A small network was shown many inputs. Here are its activations along a few directions, one row for each input.
In each table, some parts of the input vary, and every possible input appears once, in random order.
A made-up example of a description, with smaller parts first: one of 3 separate values, together with either a single point or one of 11 places around a ring or (one of 4 places along a line, together with one of 8 places around a ring).
Shared parts are said once, and a part with two or three values counts as separate values.
(in the rows, 128 means zero)

Other details of the inputs vary at random and push rows far along two fixed directions, the same in every table; ignore that.

Table:
R1: [133 132 165 162  72 131  87 186 129 147 139 131]
R2: [ 74 132 145 125 150 132 187  70 100 138 204 101]
R3: [120 137 146 146 140 148 137 140  83 143 171 138]
R4: [163 116  72  79 144 113 100 124 179  69  70  96]
R5: [149 120  85  90 126 109 107 105 198  84  57  99]
R6: [105 129 130 125 168 117 160  96 128 120 138 144]
R7: [136 127 132 137 120 112 104 155 141 131 105 139]
R8: [ 94 130 153 147 170 155 167 109  69 170 170 149]
R9: [ 95 102  74  51 214  84 205  24 157  79 122  78]
R10: [ 97 145 161 164 128 137 148 118  95 153 178 146]
R11: [133 123 145 139  85 127  92 174 136 153 116 118]
R12: [137 132 143 154 110 130  93 172 130 156  99 159]
R13: [153 138 147 171 114 156  93 189  96 158 126 166]
R14: [ 96 131 159 147 131 133 145 135  91 171 157 139]
R15: [ 95 139 159 141 134 141 215  74  51 149 229 158]
R16: [148 127 119 119 110 137  96 158 135 115 124 108]
R17: [149 112 101  97 123 128  96 138 166 110  82  98]
R18: [137 148 162 180  96 148  94 166 119 163 119 170]
R19: [128 122 131 127 108 119 105 154 138 140 101 118]
R20: [128 142 178 183  86 136  93 189 108 160 144 162]
R21: [147 134 108 132 131 119 100 129 170 105  84 147]
R22: [ 81 118 143 116 159 118 188  84  96 146 189 102]
R23: [ 79 139 153 140 158 142 189  76  87 157 183 132]
R24: [131 127  99 105 181 129 147  99 126 104 126 130]
R25: [139 133 153 161 104 153  88 182 106 162 119 148]
R26: [128 118 100 100 164 131 151 105 121 112 127 102]
R27: [152 111  89  91 135 122  97 132 171 100  62 101]
R28: [108 133 118 111 171 125 223  40  92 115 184 155]
R29: [165 117  80  95 148 122 102 136 168  90  69 117]
R30: [138 134 137 137  84 135  96 149 153 135 112 114]
R31: [129 134 167 169  82 130  94 181 119 147 136 140]
R32: [140 130 129 143 131 116 106 150 140 134 100 153]
R33: [163 124 112 105  76 117 125 122 152  98 128 118]
R34: [109 122  92  89 165 105 163  60 163  85 121  93]
R35: [147 130 148 154  91 154  92 188 103 154 142 127]
R36: [180 118  70  74 100  96 122  99 189  58  75 114]
Each input here is: one of 4 places along a line, together with either a single point or one of 8 places along a line.
- The inputs of R25 and R17 match in every part but the place on the line of 4. If R14 is changed in the same way as R25 into R17, which row does it become? => R11

Table:
R37: [153 148 155 185  58 125  79 197 127 139 130 163]
R38: [145 139 146 165  72 110  86 172 142 132 109 142]
R39: [108 117 131 124 138 122 120 125 129 151 109 100]
R40: [144 138 122 147 111 123  69 159 175 112  68 138]
R41: [116 140 145 156 133 113 125 138 120 145 128 148]
R42: [135 111  76  48 152 118 178  61 147  75 142  79]
R43: [101 135 164 146  91 117 158 123 113 145 182 135]
R44: [137 129 175 175 101 147  56 235 109 180 102 150]
R45: [108 131 150 150 160 177 138 139  88 173 157 144]
R46: [131 132 130 121  86 133 107 131 151 113 144 115]
R47: [110 145 151 158 133 130 118 132 122 144 135 141]
R48: [152 126 116 130 132 147 107 148 110 130 114 124]
R49: [105 128 121 115 186 121 133 105 150 125 105 141]
R50: [129 111 131 134 130 136  81 174 148 159  72 123]
R51: [ 93 138 143 150 150 116 156 110 113 143 147 144]
R52: [162 110  51  56 149 110 126  88 177  60  78  80]
R53: [164 125  84 105 139 140  93 133 184  93  57 102]
R54: [121 131 115 118 120 111 117 108 173  96 104 110]
R55: [ 95 117 124 108 172 116 153 106 125 125 129  92]
R56: [112 120 149 135 103 125 123 132 119 155 133  93]
R57: [108 132 137 146 173 129 148 128 105 148 142 174]
R58: [ 99 134 128 123 144 113 158  81 136 111 147 111]
R59: [158 122 108  99  86 139 105 135 172 102 111  92]
R60: [170 115 112 103  59 119  89 167 158 105  96 112]
R61: [ 91 116 158 141 154 141 131 141  95 188 134 128]
R62: [103 107  98  86 204 130 181  83 106 124 125 123]
R63: [123 118  99  77 133  81 154  77 180  87 124 107]
R64: [124 107 118  81 116 109 136 121 162 102 126  80]
R65: [ 99 125 127 122 160 135 173 104  79 141 154 118]
R66: [105 137 180 160 107 148 183 116  49 150 252 154]
R67: [ 89 127 133 103 150 129 191  56 107 119 205 103]
R68: [ 79 120 157 131 192 133 166 120  75 173 168 122]
R69: [ 95 131 150 128 108 126 160  96 126 127 178 118]
R70: [153 129  69  90 159 110  92 107 203  68  46 107]
R71: [133 139 124 139 110 130 105 132 145 114 128 118]
R72: [154 150 151 186  86 127  71 200 128 142 106 173]
R73: [156 143 163 184  46 169  64 208 113 162 133 133]
R74: [110 128 102 103 168  95 189  58 134  90 155 118]
R75: [180 144 150 159  21 140 115 148 133 145 115 184]
R76: [153 135  84  99 148 117 174  44 158 100  75 167]
R77: [160 144 151 167  63 159  73 188 122 149 126 126]
R78: [101 123 148 140 166 148 162 130  59 175 165 151]
R79: [133 113 117  86 107 100 121 131 163 102 117  83]
R80: [ 93 138 159 166 178 137 167 127  72 171 179 185]
R81: [152 141 139 160  74 144  68 168 148 125 112 129]
R82: [ 86 140 142 143 171 148 164  91  94 141 170 126]
R83: [116 114 115  98 139 109 139 112 146 104 119  77]
R84: [174 141 135 171 103 134  76 190 123 117 109 172]
R85: [151 127 101 116 155 128  73 151 179 114  62 147]
R86: [164 123  62  82 156 124  98 110 197  76  46  93]
R87: [151 115  63  71 171  96 155  64 172  43 102 109]
R88: [183 118  66  79 116 114  89 131 179  73  68  95]
R89: [142 139 141 164 127 157  68 186 135 150  95 165]
R90: [143 134 127 139 127 124 144 118 106 105 159 143]
R91: [135 144 163 182 106 149  57 204 140 162  91 179]
R92: [159 128 113 128 140 153  78 170 154 136  74 137]
R93: [157 133 129 137  66 111 101 160 159 108 129 143]
R94: [133 121 148 155  90 136  68 185 137 164  82 115]
R95: [174 123 102 113  83  95 102 144 188  84 100 132]
R96: [107 134 153 156 191 147 171 116  56 154 188 177]
R97: [117 123 115  94 132 135 171  81 131 117 172  89]
R98: [137 134 149 165 119 128  80 188 139 156  90 175]
R99: [152 123  96 111 109  94 103 125 199  82  65 113]
R100: [102 129 131 108 124 114 162  82 144 109 160 108]
R101: [140 134 130 140 135 149 122 144  91 146 143 128]
R102: [141 127 135 140  84 133 109 161 112 134 123 119]
R103: [134 122 119 117 170 155 129 138  99 146 125 139]
R104: [126 135 150 157 138 120  98 169 131 156 101 173]
R105: [ 75 130 160 138 173 127 172 111  69 164 182 102]
R106: [119 123 133 103 124 141 177  97  84 132 198 104]
R107: [ 98 101 113  70 134 100 168  72 154 118 139  71]
R108: [113 153 183 183 135 167 191 101  43 203 177 230]
R109: [125 110 149 125  67 127 104 154 142 149 125  93]
R110: [109 129 134 136 198 143 175 106  82 134 168 170]
R111: [160 108  62  70 194 126 125 109 160  90  65 115]
R112: [118 111 136 127  98 125 107 138 142 141 107  87]
R113: [141 130  80  81 138 108 197  18 160  85  93 141]
R114: [106 134 165 156 105 143 163 132  53 168 199 127]
R115: [148 126 127 120 110 120 150 113 120 100 171 137]
R116: [104 110 100  75 172  99 172  75 148  93 123  65]
R117: [ 99 144 155 170 153 126 168 119  78 154 186 161]
R118: [ 97 121 109 101 182 119 183  76  89 128 151 113]
R119: [ 99 127 169 136 100 138 176 122  53 168 219 125]
R120: [172 145 151 190  88 145  67 206 114 131 116 178]
- What is each input in this table made of? => one of 4 places along a line, together with either a single point or (one of 2 separate values, together with one of 10 places along a line)
- The inputs of R37 and R57 match in every part but the place on the line of 4. If R99 is changed in the same way as R37 into R57, which row does it become? => R98
- The inputs of R75 and R113 match in every part but the place on the line of 4. If R119 is changed in the same way as R75 into R113, which row does it become? => R114
- The inputs of R44 and R55 match in every part but the place on the line of 4. If R61 is changed in the same way as R44 into R55, which row does it become? => R39
- Which other rows does R49 become when the place on the line of 10 takes its other values? List them by row number. => R61, R68, R78, R80, R85, R92, R96, R104, R111
- Which other rows does R84 become when the place on the line of 4 takes its other values? List them by row number. => R90, R96, R115
- Which other rows does R97 become when the place on the line of 4 takes its other values? List them by row number. => R77, R86, R92
- Which other rows does R87 become when the choice among 2 separate values takes its other values? List them by row number. => R90

Table:
R121: [141 142 171 170  63 153  96 193  93 150 180 137]
R122: [115 140 144 164 137 132  96 155 127 148 122 133]
R123: [ 77 120 130 104 181 105 193  56 134 116 166 117]
R124: [165 137 148 177  79 156  43 208 139 156  71 144]
R125: [103 120 108  91 148 116 207  45 108 116 169  94]
R126: [121 130 159 149 100 141 129 136 113 163 143 145]
R127: [110 126 147 137 169 135 135 147  90 155 140 136]
R128: [106 117 117  98 132 113 188  62 116 119 157 102]
R129: [117 125 128 114 138 120 147 110 121 104 179 103]
R130: [136 143 163 183  90 159  65 198 113 176 109 150]
R131: [206 113  57  66  90 119  70 145 214  53  44  88]
R132: [163 153  88 128 178 125 191  57 119  82 127 224]
R133: [ 99 125 140 123 136 117 156 102 138 137 148 133]
R134: [153 136 127 133  68 107  97 157 155 114 102 124]
R135: [159 103  49  37 150  86 112  74 250  54  18  95]
R136: [135 129 148 134  92 153 120 150  98 140 172 120]
R137: [ 82 114 115 108 221 117 182  87 101 125 153 115]
R138: [111 122 139 136 165 149 148 136  78 163 144 132]
R139: [121 144 177 185  58 124 112 170  96 155 171 143]
R140: [162 127  94 121 122 116  54 168 204  94  26 120]
R141: [105 122 140 129 170 144 147 133  81 168 148 133]
- What is each input in this table made of? => either a single point or (one of 4 places along a line, together with one of 5 places along a line)
- A walk changes only the place on the line of 4. It starts at R139 and steps to R134. List the rest of the walk in order. => R128, R125
- Which other rows does R131 become when the place on the line of 4 takes its other values? List them by row number. => R121, R129, R136

Table:
R142: [ 75 126 163 141 164 151 176 107  66 185 188 125]
R143: [170 141 126 153  90 139  64 180 162 125  80 161]
R144: [122 125 153 146 121 145 106 164 112 162 124 136]
R145: [ 95 113 104  67 142 113 210  25 138  97 182  54]
R146: [156 105  60  42 112  73 137  76 221  39  86  67]
R147: [100 137 168 160 141 156 181 113  40 169 211 156]
R148: [178 128 129 129  13 117  50 190 180  98  88 108]
R149: [ 83 125 120 110 195 110 204  50 108 126 160 125]
R150: [ 87 120 117 102 202 125 177  76 110 118 157  99]
R151: [117 135 157 156 129 141 160 132  62 160 185 159]
R152: [142 129 128 141 124 124  84 177 141 126 102 127]
R153: [142 147 164 180  93 150  94 175 114 151 137 175]
R154: [130 149 176 198  83 152  91 187  92 184 134 167]
R155: [129 106  96  86 164 108 130 111 166 109  83 110]
R156: [160 134 122 146  99 118  71 172 165 117  58 148]
R157: [179 126  84 103 119 126  94 141 167  94  65 133]
R158: [101 139 168 172 133 157 121 163  72 177 173 130]
R159: [138 118  70  73 182  97 154  65 190  67  90 124]
- The inputs of R145 and R148 match in every part but one. If R142 is changed in the same way as R145 into R148, which row does it become? => R144
- What is each input in this table made of? => one of 3 separate values, together with either a single point or one of 5 places along a line
- Which other rows does R147 become when the choice among 3 separate values takes its other values? List them by row number. => R151, R157
- List by row number the other rows that have the choice among 3 separate values in common with R151. => R146, R149, R152, R155, R159
